These are the activations of a small neural network, seen along a few directions. Each row is one input.
Each table varies a few parts of the input and shows all the possible inputs, shuffled.
A made-up example of a description, with smaller parts first: ring(5) and (point or line(9) or (values(3) and line(6))).
Shared parts are said once, and a part with two or three values counts as separate values.
(in the rows, 128 means zero)

Other details of the inputs shift rows strongly along three fixed directions, in all tables alike. That doesn't count.

Table:
row 1: [109 127 151 118 137 197 109 164 128 119 130 112 148 128]
row 2: [103 114  58  27  84  70  75 100  93 112 128 177  99 118]
row 3: [160 137 103  87  92  76 112 108 117 118 169 166 127 147]
row 4: [169 128 141 234 113 146 110  57 159 144 182  77 178 136]
row 5: [ 94 102  41  52 101  85  85 105 105  93  81 162  88  95]
row 6: [197 124 117 194 101 147 100  59 154 120 159  80 158 125]
row 7: [145 176 192 198 158 190 118  81 127 164 198  57 124 134]
row 8: [101 108  51 127  17 129  58  23 145  80 117 121 115 100]
row 9: [ 71 132 169 162 180 169 169 197 128 144  91 129 137 131]
row 10: [ 54 119  42  24  73 101  73 110  80  88  97 193  78 108]
row 11: [115 121 135 149 150 196 142 182 140  99  92  99 141 119]
row 12: [103 133 157  96 144 180 138 196 121 114 123 127 145 138]
row 13: [ 73 117 156 137 168 161 151 184 132 143  85 124 135 120]
row 14: [143 139 143 185  92 153 113  75 107 150 157 121 138 153]
row 15: [ 71 119 155 125 142 201 123 173 100 143  94 121 125 132]
row 16: [134 127 148 168  81 201  94  79 127 142 141  91 144 136]
row 17: [ 36 154 171 142 199 206 136 168 137 131 102  83  93  93]
row 18: [205 132 138 135 141  52 173 135 133 145 145 154 126 149]
row 19: [146 133 101 113 131  44 134 109 135 129 160 163 139 134]
row 20: [228 157 218 130 192  60 209 197 128 182 201 156 165 190]
row 21: [151 128 108  93 129  42 143 136 150 118 153 171 131 134]
row 22: [172 120 147  70 178  66 176 190 131 146 117 153 124 127]
row 23: [114 126 131  70 148  55 170 184 135 133 108 184 115 133]
row 24: [ 77 111 114 149  73 174 108  97 143 108  85 111 121 113]
row 25: [ 73 115 173 145 167 205 147 193 151 130  81 108 140 113]
row 26: [217 142 176 206  79 139 133  58 138 162 201  87 171 170]
row 27: [168 128 151  57 191  39 172 201 153 140 158 162 154 130]
row 28: [ 52 101 103 130 131 197 112 151 107 116  41 115  98 101]
row 29: [145 126 112 185 124 166 122 121 143 103 121 110 136 133]
row 30: [167 161 111  98 153  47 127  65 122 146 167 113  76 105]
row 31: [165 113  84 165  37 123  94  22 133 111 120 105 115 120]
row 32: [183 134 126 135 151  54 163 125 114 152 139 151 122 145]
row 33: [ 84 122 103 118 166 154 136 181 111 100  81 143 115 113]
Each input here is: values(3) and (point or (values(2) and ring(5))).
Q: Changing only the values(3) part turns row 8 into row 11. The same change can be made to row 25. Which row results?
A: row 22
Q: Which other rows agree with row 2 in the values(3) part? List them by row number.
A: row 1, row 3, row 7, row 10, row 12, row 14, row 15, row 16, row 20, row 26

Table:
row 34: [174 132 170 118 194 103 164 183 140 157 153 127 151 134]
row 35: [158 126 124 151  90  91 117  71 131 149 159 132 132 137]
row 36: [174 108  95 163  87  86 122  82 155 114 148 136 161 141]
row 37: [100 133 120  99 143 100 130 138 118 132 118 155 111 129]
row 38: [ 64 112 117  87 119 174 121 162 116 108  68 128 114 106]
row 39: [118 128 135 175 146 168 131 126 127 137 114 107 134 134]
row 40: [118 126 127 122 148 128 132 152 115 140 112 136 124 130]
row 41: [174 140 172 156 174 114 177 164 147 143 140 106 146 137]
row 42: [163 138 111 137 128  84 137 102 125 135 140 135 115 130]
row 43: [137 149 155 127 185 107 162 169 131 134 151 127 128 130]
row 44: [151 140 119 139 113 108 114  78 144 123 151 121 117 114]
row 45: [163 136 121 159  96  89 128  67 135 133 152 130 120 130]
row 46: [ 82 124  87 107 125 142 109 127 115  98  93 125  92  99]
row 47: [ 86 137 150 112 165 160 138 172 114 125 126 127 133 123]
row 48: [ 77 126  95 100 118 126  98 108 119 110 116 136 103 111]
row 49: [ 42 140 159 141 191 215 155 220 120 118  70 122 110 116]
row 50: [188 136 167 198 151 126 168 126 143 151 147 104 147 142]
row 51: [149 142 166 210 118 198 113  83 149 142 168  75 164 130]
row 52: [173 128 154 231  90 198 116  75 133 140 149  79 153 153]
row 53: [155 115 118  83 130  53 144 141 119 148 127 163 118 132]
row 54: [141 149 172 135 174 146 152 174 122 139 165 118 144 150]
row 55: [101 125 142 160 129 239 108 143 128 113 103  89 131 121]
row 56: [161 129 118  60 139  63 137 136 121 136 141 157 126 120]
row 57: [ 63 123  96  96 116 144  93 125 113 112 109 134 102 107]
row 58: [139 127  93 126  91 115  95  67 112 121 146 120 126 120]
row 59: [100  96  89 142  89 150 104 134 140  95  95 140 144 118]
row 60: [163 137 133 157  80 113 115  57 142 141 174 107 148 137]
row 61: [128 135 119  71 132  60 146 143 134 123 126 155 103 118]
row 62: [130 110 108 121 105 120 130 147 135 105 113 153 159 130]
row 63: [176 143 181 203 157 150 138 103 161 153 181  86 165 141]
row 64: [ 65 113 102 105 102 141 109 116 119 112  83 147  99 113]
row 65: [ 82 121 118 124 103 146 106 106 136 113 105 119 115 117]
row 66: [103 127 116  87 141 123 135 157 103 130 100 151 117 124]
row 67: [164 153 176 122 177 107 167 181 120 155 165 143 143 164]
row 68: [ 64 122  93 144  81 176  76  82 114 115 100 124 105 113]
row 69: [105 133 170 194 122 226 128 142 128 132 120  96 140 145]
row 70: [169 128 155 145 186  97 196 213 156 124 134 145 167 143]
row 71: [104 124 157  90 163 169 155 213 121 120  90 129 125 133]
row 72: [120 114 147 207 114 231 123 162 146  99 110 100 173 148]
row 73: [158 121 122 142  93 111 124  83 120 139 133 131 136 132]
row 74: [ 81 133 111 123 102 156 102 105 108 122 110 139 115 121]
row 75: [111 125 120  69 180  91 148 180 117 125 115 149 114 120]
row 76: [ 80 108  98  97 106 139 106 122 128 106  76 128 104 108]
row 77: [142 121 112  64 153  68 136 144 130 130 124 153 114 116]
row 78: [113 123 103 117  92 128  84  78 134 122 134 126 114 110]
row 79: [155 136 128  79 110  75 135 125 128 134 157 147 122 145]
row 80: [179 141 131 151  92 126 104  66 140 135 185 111 136 140]
row 81: [160 118 121 107 130  63 145 119 126 142 129 151 123 136]
row 82: [132 139 177 141 213 165 176 214 143 134 113 108 138 121]
row 83: [106 126 104 122 102 166 104 117 105 117 103 131 108 132]
row 84: [ 85 119 105  96  87 131 110 109 111 120 103 152 108 116]
row 85: [144 129 128  90 118  63 129 120 135 141 150 146 126 132]
row 86: [174 135 112 111 117  91 119 100 115 129 169 129 126 141]
row 87: [153 119 118  71 130  52 139 140 128 140 131 152 122 128]
row 88: [137 123 103 157 103 130  91  74 123 128 146 105 128 122]
Q: Changing only one part turns row 34 into row 77. The same change can be made to row 59. Which row results?
A: row 36
Q: Changing only one part turns row 74 into row 49. The same change can be made to row 66. Which row results?
A: row 42
Q: What do these inputs look like to the network?
A: line(5) and (point or (values(2) and ring(5)))
Q: Start at row 79 and move only the line(5) part, one step at a time. The first step leads to row 60. Which rows follow, in order?
A: row 85, row 65, row 61
Q: Which other rows does row 50 become when the ring(5) part takes its other values? List them by row number.
A: row 41, row 42, row 46, row 82
Q: Which other rows does row 45 become when the values(2) part takes its other values? List them by row number.
A: row 50

Table:
row 89: [135 143 139  94 156  75 143 131 112 140 175 152 130 147]
row 90: [146 140 134  83 118 115 104 113 116 131 147 124 119 127]
row 91: [163 172 159 161 179 108 161 110 116 161 165 111 132 130]
row 92: [ 92 139 114  70 144 109 104 127 123 116 109 125  87  93]
row 93: [125 125  92 151  68 147  97  76 151  91 141 113 144 119]
row 94: [186 130 151  63 133  65 135 123 117 164 182 146 127 126]
row 95: [106 108 102  74 134  75 143 139 123 121  85 142 111 106]
row 96: [ 87 142 146 129 118 169  95 113 134 120 137 103 132 116]
row 97: [159 124  97 122 112  69 116 113 132 124 163 162 138 142]
row 98: [159 127 133 190 111 146 126  76 163 129 132  83 142 121]
row 99: [129 136 124 124 111 160  92 105 120 142 144 107 114 147]
row 100: [177 134 175 186 169 153 166 186 120 152 148 108 176 158]
row 101: [ 74 122 147  60 145 131 122 168 120 132 129 147 117 100]
row 102: [181 127 113 125 101 120 132 114 138 108 151 119 146 137]
row 103: [119 114 173 141 158 178 164 192 123 136  94 107 160 141]
row 104: [149 151 179 152 127  99 173 140 138 146 161 144 126 156]
row 105: [138 145 145  95 151  85 129 141 135 153 176 142 129 151]
row 106: [ 74 123 149  82 180 159 137 183 122 138 104 117  95  85]
row 107: [ 98 112 137 129 117 205 131 154 138 111  79 110 135 122]
row 108: [153 126 117 106 122  66 146 136 132 119 158 142 156 137]
row 109: [ 67 110  93  85  83 138 105 118 142  94  84 144 119 108]
row 110: [144 144 134 186  86 119 134  64 136 131 133 111  88 128]
row 111: [136 114 127 195 135 153 120 101 142 140 116 111 124 128]
row 112: [127 118 135 148 126 177 135 158 117 108 111 100 157 131]
row 113: [ 83 130 128 142 123 211 105 116  95 116 115 102 117 133]
row 114: [133 118 114 154  76 130  96  67 154 124 135 137 138 131]
row 115: [126 164 127 161 102 131 110  55 115 140 167 122 139 135]
row 116: [141 118 111 107 106  49 134 114 123 149 138 165 139 139]
row 117: [108 118  97  75 150  86 143 166 120 101  95 141 113 103]
row 118: [134 115 137  94 132 132 134 160 132 130 100 155 125 136]
row 119: [ 84  98  70 134  43 164  74  71 102 120  71 132 110 117]
row 120: [ 88 116  82  70 116  81 125 161 109 113 107 181 119 119]
row 121: [ 95 143 148 139 180 174 127 158 136 143 120  92 107 126]
row 122: [102 119  83 122 115 143  96 117 139  89  93 132  99  99]
row 123: [112 128 144 169 185 160 158 194 125 131 102 112 137 120]
row 124: [126 117 117 149 132 105 134 114 126 146 101 129 121 119]
row 125: [171 140 133 108  78  70 146  99 111 139 145 161  94 151]
row 126: [174 127 131 147 121 148 124 130 140 117 144 128 144 141]
row 127: [159 133 131 112 141  87 140 154 150 121 159 161 148 139]
row 128: [134 144 133 173 153 140 126  83 119 134 158  92 119 129]
row 129: [143 117 134 189 108 139 116  94 146 144 146 126 155 148]
row 130: [181 117 163 190 139 151 141 127 131 155 146 119 159 160]
row 131: [132 123 146 119 189 156 163 229 118 131 115 143 143 150]
row 132: [ 95 154 143 140 134 203 125 125  91 133 113 114 125 128]
row 133: [130 121 143 139 160 135 143 151 152 135 103 130 120 121]
row 134: [125 123  86 125 108 130 116 105 146  89 114 115 113  99]
row 135: [158 125 102 136 147  85 125 126 129 119 138 142 118 123]
row 136: [ 87 109 125  98 120 115 135 149 128 118  97 142 142 124]
Q: Changing only one part turns row 95 into row 103. The same change can be made to row 122. Which row results?
A: row 126
Q: Changing only one part turns row 121 into row 105. The same change can be made to row 111. Which row results?
A: row 129
Q: What do these inputs look like to the network?
A: values(3) and (point or line(5) or (values(2) and ring(5)))
Q: Which other rows does row 128 become when the line(5) part takes its other values? List them by row number.
A: row 91, row 92, row 106, row 121
Q: Which other rows does row 115 become when the line(5) part takes its other values? List them by row number.
A: row 89, row 96, row 101, row 105
Q: Which other rows does row 135 become when the values(3) part takes its other values? List them by row number.
A: row 97, row 131
